Each row below holds a small network's activations on one input, seen along a few directions.
Each table varies a few parts of the input and shows all the possible inputs, shuffled.
Descriptions start from the smaller parts, as in this example, which fits no table here: ring(8) and (point or ring(9) or (values(3) and line(6))).
Shared parts are said once, and a part with two or three values counts as separate values.

Other details of the inputs shift rows strongly along two fixed directions, in all tables alike. That doesn't count.

Rows:
R1: [ -8 -17  -1   6 -26  -4  19  -1 -20  -8  23  -3]
R2: [  2 -17  -7  -7   6 -15 -26   7  13  -3  10  -7]
R3: [  7 -18   7   3 -13  -9  15  -4 -12   6  37   6]
R4: [  4  36   1   5  12  26 -12  -6   6  -2 -37  -3]
R5: [  0 -28  -9 -10   1  -7 -12  -3  17  -2  -4  -6]
R6: [ -2 -17   7  -8   0 -17   0   6   8   5   0   0]
R7: [ -1 -23  13  -2  -6  -5  13  -6  -2   2  12   0]
R8: [  5  37  13   4   8  17  -8 -10   4  -1 -43  -7]
R9: [-10 -16  -5  -7  -2 -15 -18   8  12  -6  -3   1]
R10: [  3 -14   5  -8   3 -24 -22   3  10  -2   4 -12]
R11: [  5  33  -2   2  29  22  -4  -4  10   6 -34   0]
R12: [  1 -12  -3 -15   8 -25 -23   5  26   2 -28 -11]
R13: [ -7 -12   0   0 -20  -9  26   7 -17  -8  25   1]
R14: [ -1 -21  15   4 -17  -4   5  -6  -6  -6   9  -2]
R15: [ -7 -13 -13  -2 -10  -5  10  10  -6  -9  16   2]
R16: [ 14  44   2   4  27   5 -12  -7  12  11 -32  -3]
R17: [-10 -15  -4   3 -11  -1  20  11 -14  -6  31  10]
R18: [  7  28   4   6  -1  17   9  -8  -7  -5 -25  -7]
R19: [  1  34   8  -1   1  21  36   3 -18  10   1   7]
R20: [ -1 -25  13 -11  -2 -14 -12  -8  15   2  -9  -6]
R21: [-11 -17  -4   9 -16   5  13   4 -18  -5  30   6]
R22: [ 11  33  -6  14   4  31  32  -2 -28   8  30  16]
R23: [  7 -14  -5   4  -2  -4  -7  -1  -5   3  28  10]
R24: [  7  30   3   2   8  22  26  -8 -10   4 -15  -4]
R25: [  7 -17   7   4 -12  -9  12  -4 -15   5  37   8]
R26: [ -9  -8   5  -2  -1 -20 -36  -3  17  -4 -28 -10]
R27: [  1  26   2   5  -1  41  44  -5 -25   6  17  10]
R28: [ -5 -18  -3 -10  -7  -2   9   8   2   4  17   6]
R29: [ -2 -22   3   4 -12   5   2  -1  -4  -6  14   2]
R30: [  5 -20  -6   2  -8   0  11  -1  -5   5  40   9]
R31: [ 14  40   5  11  13  13   8  -6 -16   9  -2   8]
R32: [ -7 -11 -16  -1   2 -13 -36   2  19  -9 -24 -11]
R33: [ -9  -9  -7  -1   3 -11 -39   1  19  -5 -23  -6]
R34: [ -8  -5   5  -8   3 -24 -25   4  18  -4 -23  -5]
R35: [  3  27 -15  -5  13  16  13   8   1   5 -14   1]
R36: [  5  25  -7   6   2  25   6  -4  -5  -6 -18  -3]
R37: [ -9 -13   6   6  -9 -13  -9  -1  -2  -5   0  -3]
R38: [11 31 -9  7 19 16 -2 -3  0  8 -3  7]
R39: [ -6  -6   4  -5   8 -26 -25   6  17  -5 -22  -4]
R40: [ -4 -18  -5  -8   4  -8  -2  10  10   4   5   4]
Description of these inputs: values(2) and (point or line(4) or (values(3) and ring(5))).
The inputs of R31 and R23 match in every part but the values(2) part. If R24 is changed in the same way as R31 into R23, which row does it become? -> R5
Which other rows does R6 become when the ring(5) part takes its other values? List them by row number. -> R7, R14, R37, R39
Which other rows does R30 become when the values(2) part takes its other values? List them by row number. -> R16
A walk changes only the ring(5) part. It starts at R24 and steps to R12. List the rest of the walk in order. -> R13, R1, R18

Rows:
R41: [ 1 -2 13  3 -3  6 16 -6 -8  5  9  6]
R42: [  3   0  -2  -4  20 -22 -46   1  28   2 -28  -8]
R43: [ -4 -11   2   5 -19   7  21  -1 -17  -6  21   1]
R44: [ 2  9 -8 -2  8 11  8  4 -1  1 -1  3]
R45: [  1  33  -1  -1  17   8 -11   5   7   4 -24   1]
R46: [ 1 12  7 -1 -2  6 10 -2 -5  0 -7 -4]
R47: [ -1 -27   1  -9   0 -21 -39  -4  28  -6 -23 -14]
R48: [ 9 15 -6  4 11  4 -8 -3  2  3 -1  3]
R49: [-2 14 -4  1  3 10  0  4 -4  1  2  5]
R50: [ -6  -8   6   3 -17   0  25   1 -18  -4  19   2]
R51: [  0  -7  -2  -3  -5   5  26   6 -11   2  24   6]
R52: [ 3 14 -3  6  7  8 -3  0 -6  2  6  3]
R53: [  3 -39  -3  -8  -6 -27 -13   1  12   4  18   0]
R54: [ -5  11  -3   7   0   5  -2   0  -2  -6 -16  -1]
R55: [ 0 10  1  3 -3 12  5 -3 -5 -3 -6 -4]
R56: [ -4  13   2   3   1  -2   2   1  -3  -2 -17  -2]
R57: [-5  1 -7 -1 -1 11 15  4 -6  0 11  5]
R58: [ -3 -48   9 -12 -18 -26 -12  -2  11  -4  13  -9]
R59: [  3 -40  -7  -6  -6 -22 -16   0  12   2  19   0]
R60: [ -3   1   6   1 -10   3  18  -1 -12  -2   7  -1]
R61: [ -3  11  -2   5   0   6  -2  -1  -1  -5 -15  -3]
R62: [  7  -1   1   4  -4   0  16   0 -12   4  30   8]
R63: [  5  27   5   5  18  16  -9  -8   7   5 -31   1]
R64: [ -3  12  -4  -4  10   4   2   5   5   3 -10   1]
What do these inputs look like to the network? -> values(2) and (point or line(5) or ring(6))
The inputs of R64 and R57 match in every part but the values(2) part. If R41 is changed in the same way as R64 into R57, which row does it become? -> R63
Which other rows does R59 become when the ring(6) part takes its other values? List them by row number. -> R44, R48, R49, R52, R57
Which other rows does R47 become when the line(5) part takes its other values? List them by row number. -> R43, R54, R55, R61

Rows:
R65: [-18 -50 -10  -3  -9 -41 -37   5  14 -13   5  -8]
R66: [  5   4   4   1   3  -4 -24 -12   9   7   5   0]
R67: [ -8 -12  -3 -13  11 -21  -8  11  21  10 -11  -2]
R68: [  7   0   6   7 -11  10  21  -7 -22   7  46  11]
R69: [ -3  12 -17  -2   9  14 -12   8  11  -7 -16   8]
R70: [ -4  -9  14  -9   2 -23  -1  -3  13  -2 -16  -6]
R71: [ 12  -3   5   6  -2   3  23   1 -20   8  44  13]
R72: [ -6  -7   9   6 -27  -5  28  -3 -26   0  19   5]
R73: [ -1   9  -5 -14  12   5  -1   8  11   7 -18  -9]
R74: [ -7  -8 -16  -1 -11  -4  23  14 -10  -4  30  11]
R75: [  4   9  14  -8   2   0   3  -5   6  -5 -24 -14]
R76: [ -6   6  -2 -11  15  13  -4   4  12   8 -22   3]
R77: [ -8 -59  19 -14 -14 -30 -23  -7  25  -9  -7  -7]
R78: [ -3  36  -9  11   9  19  -6   2  -9 -10 -21 -11]
R79: [  4  37 -21  -3  13  18  -1  11   3  -5 -20  -2]
R80: [ -3 -12  13   7 -14  -4 -15  -6   5  -4 -20  -3]
R81: [ 11   1   3  -1  12 -10 -20  -4   8   8   4   3]
R82: [ 14  -6   5   6   2  -1  24   5 -18   9  43  14]
R83: [ -8  30  -5  17  10  25  -8   0  -5  -9 -22   0]
R84: [  6  38   7   7  -3  16   5  -5 -11  -2 -31 -10]
R85: [ 13 -15  -9   9 -10  20  32 -17 -15   5  31   4]
What do these inputs look like to the network? -> point or line(5) or (values(3) and ring(5))
Which other rows does R72 become when the ring(5) part takes its other values? List them by row number. -> R65, R67, R70, R74
Which other rows does R72 become when the values(3) part takes its other values? List them by row number. -> R80, R84
